Each row below holds a small network's activations on one input, seen along a few directions.
Each table varies a few parts of the input and shows all the possible inputs, shuffled.
A made-up example of a description, with smaller parts first: one of 5 places around a ring, together with either a single point or one of 11 places around a ring or (one of 3 separate values, together with one of 6 places along a line).
Shared parts are said once, and a part with two or three values counts as separate values.

Other details of the inputs vary at random and push rows far along two fixed directions, the same in every table; ignore that.

Rows:
R1: .27 .05 -.01 .08 -.02 -.23 .07 -.03 -.12 -.02 -.24
R2: .33 .11 -.03 -.16 -.11 .14 -.26 -.02 .16 .19 .58
R3: .07 -.15 .28 -.26 -.01 .02 -.09 .09 .16 .36 .53
R4: -.23 -.02 -.25 .23 .50 .37 .29 -.23 .09 -.20 .05
R5: .25 .06 .03 -.09 -.20 -.06 .01 .00 -.22 -.21 -.23
R6: -.22 .07 -.02 .06 -.17 -.27 -.03 .11 .02 -.06 -.29
R7: -.01 -.03 .17 .00 -.05 -.14 .04 .00 -.16 .02 -.31
R8: .22 -.03 .04 -.11 -.20 -.07 -.06 .06 -.30 -.24 -.17
R9: -.24 -.08 -.22 .17 .53 .38 .20 -.16 .07 -.25 .07
R10: .37 .07 -.06 -.27 -.09 .06 .02 -.03 .29 .18 .56
R11: -.21 -.01 .08 -.03 -.23 -.23 -.08 .15 -.12 -.03 -.24
R12: .04 .05 .03 .15 -.10 -.36 .04 -.03 .01 .01 -.26
R13: -.25 -.19 -.28 .32 .28 .73 .04 .01 .13 -.07 -.11
R14: .29 -.06 .05 -.29 -.09 .08 -.11 .05 .16 .05 .61
R15: -.20 .06 .12 -.05 -.21 -.12 .03 .10 -.11 .04 -.31
R16: .14 -.10 .13 .02 .01 -.09 -.02 .06 -.31 -.12 -.19
R17: .02 .02 .03 .07 -.04 -.24 .08 -.06 -.04 .05 -.35
R18: .31 .06 .09 -.04 .05 .05 -.24 .00 .15 .33 .57
R19: -.04 -.01 .06 .10 .00 -.28 -.03 .02 .00 -.08 -.26
R20: .34 .08 -.07 -.17 -.10 .00 .01 -.04 .34 .11 .61
R21: -.02 -.10 .15 .02 -.09 -.26 -.08 .05 -.16 -.04 -.25
R22: -.12 .12 -.02 .01 -.24 -.28 .05 .07 .00 .10 -.33
R23: -.20 -.03 .13 -.08 -.26 -.17 -.05 .18 -.19 .04 -.24
R24: .11 .04 .15 -.09 .00 .01 -.26 .00 .25 .45 .53
R25: -.23 -.08 -.09 .07 .50 .53 .26 -.17 -.07 -.16 .00
R26: .23 .07 -.11 .01 -.16 -.20 -.05 .01 -.09 -.30 -.17
R27: .18 -.07 .10 .05 -.02 -.21 -.06 .06 -.23 -.15 -.15
R28: -.60 .04 -.26 .14 .27 .34 .27 -.14 .24 -.05 .00
R29: -.61 .06 -.21 .14 .28 .50 .02 -.12 .06 .03 .00
Each input here is: either a single point or (one of 4 places along a line, together with either a single point or one of 6 places around a ring).
Question: Start at R8 and move only the place on the line of 4, one step at a time. The first step leads to R16. Which rows follow, in order?
Answer: R3, R23
Question: Change only the place on the line of 4 in R6. List by row number the other rows that result.
Answer: R9, R19, R26

Rows:
R30: -.57 -.03 -.20 .17 .44 .46 .16 -.13 .29 .02 .05
R31: .12 .05 .17 .08 -.02 -.59 -.14 -.02 -.33 -.19 -.26
R32: -.48 .01 -.24 -.01 .37 .56 .23 -.13 .08 -.08 .14
R33: .42 .06 .08 -.20 -.07 .03 -.19 .05 .29 .42 .72
R34: .24 .09 .12 -.25 -.24 -.24 -.11 .19 .52 .44 .74
R35: .00 -.07 .06 -.03 -.23 -.17 -.06 .16 -.31 -.19 -.35
R36: -.21 -.12 -.15 .00 .22 .36 .10 -.10 -.18 -.37 -.18
R37: -.17 .01 -.28 .20 .42 .42 .14 -.15 .26 -.07 .17
R38: -.11 -.15 -.15 .16 .30 .43 .04 -.07 -.22 -.29 -.19
R39: .20 .06 -.10 .24 -.14 -.21 -.05 -.03 -.18 -.11 -.34
R40: .24 .04 .12 -.28 -.30 -.19 -.11 .13 .41 .47 .77
R41: -.10 -.13 -.10 .09 .50 .44 .27 -.18 .08 -.03 .14
R42: .20 .09 -.06 .06 -.31 -.36 -.05 -.03 -.13 -.15 -.32
R43: -.01 .09 .11 .05 -.26 -.30 -.16 .09 -.20 .09 -.40
R44: -.25 .03 -.24 -.07 .32 .49 .15 -.21 .11 -.12 .18
R45: .12 .00 .15 -.02 -.21 -.41 .12 .10 -.19 -.04 -.38
R46: .08 .07 .12 -.01 -.32 -.27 -.07 .15 -.26 -.12 -.31
R47: .20 .14 -.06 .08 -.26 -.41 -.04 .03 -.01 -.17 -.34
R48: .37 -.05 .21 -.36 -.04 -.10 .05 .01 .36 .34 .70
R49: .24 .04 .04 .16 -.12 -.10 -.11 .04 -.30 -.18 -.36
R50: .05 -.05 .23 .05 -.16 -.39 .01 .08 -.17 .10 -.43
R51: -.54 -.22 -.07 .02 .42 .63 .07 -.07 .01 -.05 .10
R52: -.08 .02 .15 .08 -.19 -.16 -.13 .09 -.25 -.03 -.42
R53: .42 .04 .23 -.38 -.24 -.05 -.18 .10 .31 .31 .78
R54: -.38 -.03 -.11 .17 .12 .15 .05 -.10 .01 .00 -.20
Question: Describe the family of inputs behind these rows.
Answer: either a single point or (one of 4 places along a line, together with either a single point or one of 5 places along a line)
Question: Start at R54 and move only the place on the line of 4, one step at a time. The first step leads to R40. Which rows follow, in order?
Answer: R42, R39
Question: Change only the place on the line of 5 in R52. List by row number the other rows that result.
Answer: R30, R43, R51, R54
